Each row below holds a small network's activations on one input, seen along a few directions.
Each table varies a few parts of the input and shows all the possible inputs, shuffled.
A made-up example of a description, with smaller parts first: one of 4 places along a line, together with either a single point or one of 9 places along a line or (one of 3 separate values, together with one of 8 places around a ring).
Shared parts are said once, and a part with two or three values counts as separate values.

Rows:
R1: -14,35,-35,52,16,52,-47,57,75,31,-43
R2: 1,-69,-8,-46,-35,2,93,27,-33,-51,92
R3: 28,24,-23,12,41,20,22,-56,92,-31,-52
R4: 55,47,30,14,0,-75,-10,-77,-24,-13,-31
R5: 20,38,15,-5,-11,-45,-41,-85,-40,32,-54
R6: 19,40,-20,63,36,29,9,72,74,-11,-33
R7: -13,33,26,0,16,-47,-62,-22,-56,61,-56
R8: -17,-56,-9,-36,-44,26,55,80,-48,-28,101
R9: -59,-73,2,-52,-24,38,-2,71,-55,4,86
R10: -75,-82,-5,-73,-36,46,-2,2,-44,21,73
R11: -11,11,-19,4,44,44,-18,-63,80,7,-70
R12: -52,-93,16,-70,-22,33,17,-54,-31,-15,74
R13: 12,55,7,26,-13,-44,-61,40,-57,54,-38
R14: 67,64,29,41,-11,-81,5,-7,-31,-27,-20
R15: 49,56,15,53,-5,-67,0,55,-49,24,-24
R16: -15,-91,12,-62,-11,2,70,-43,-22,-43,86
R17: 42,48,-18,53,16,18,21,9,93,-53,-30
R18: -39,14,-16,25,44,48,-48,-6,76,38,-61
The inputs of R15 and R8 match in every part but one. If R7 is changed in the same way as R15 into R8, which row does it become?
Answer: R10
What is each input in this table made of?
Answer: one of 3 separate values, together with one of 6 places around a ring
Which other rows does R17 become when the choice among 3 separate values takes its other values? List them by row number.
Answer: R2, R14
Which other rows does R11 become when the choice among 3 separate values takes its other values? List them by row number.
Answer: R5, R12

Rows:
R19: 16,6,10,0,38,-21,11,-31,12,-12,-37
R20: 8,22,-29,24,8,41,-1,39,61,33,5
R21: -4,22,9,-21,11,-28,-42,-28,-33,26,-40
R22: 18,17,3,11,-17,-28,5,-56,-10,17,-30
R23: -18,-1,-39,-8,21,43,2,-16,56,18,-42
R24: 35,15,-4,60,-24,-39,-4,1,-14,15,9
R25: 18,42,9,-4,-3,-29,-38,37,-38,31,-9
R26: -8,15,6,5,3,29,-25,-36,36,-35,-30
R27: -58,-107,25,-64,-15,23,46,-22,-50,-16,87
R28: 8,32,1,29,-11,24,-21,28,30,-37,-4
R29: 31,24,4,25,24,-26,15,33,5,-15,-11
R30: -45,-87,6,-57,-34,13,53,51,-56,-26,102
The inputs of R21 and R25 match in every part but one. If R26 is changed in the same way as R21 into R25, which row does it become?
Answer: R28
What is each input in this table made of?
Answer: one of 2 separate values, together with either a single point or one of 5 places along a line
Which other rows does R30 become when the choice among 2 separate values takes its other values? List them by row number.
Answer: R27
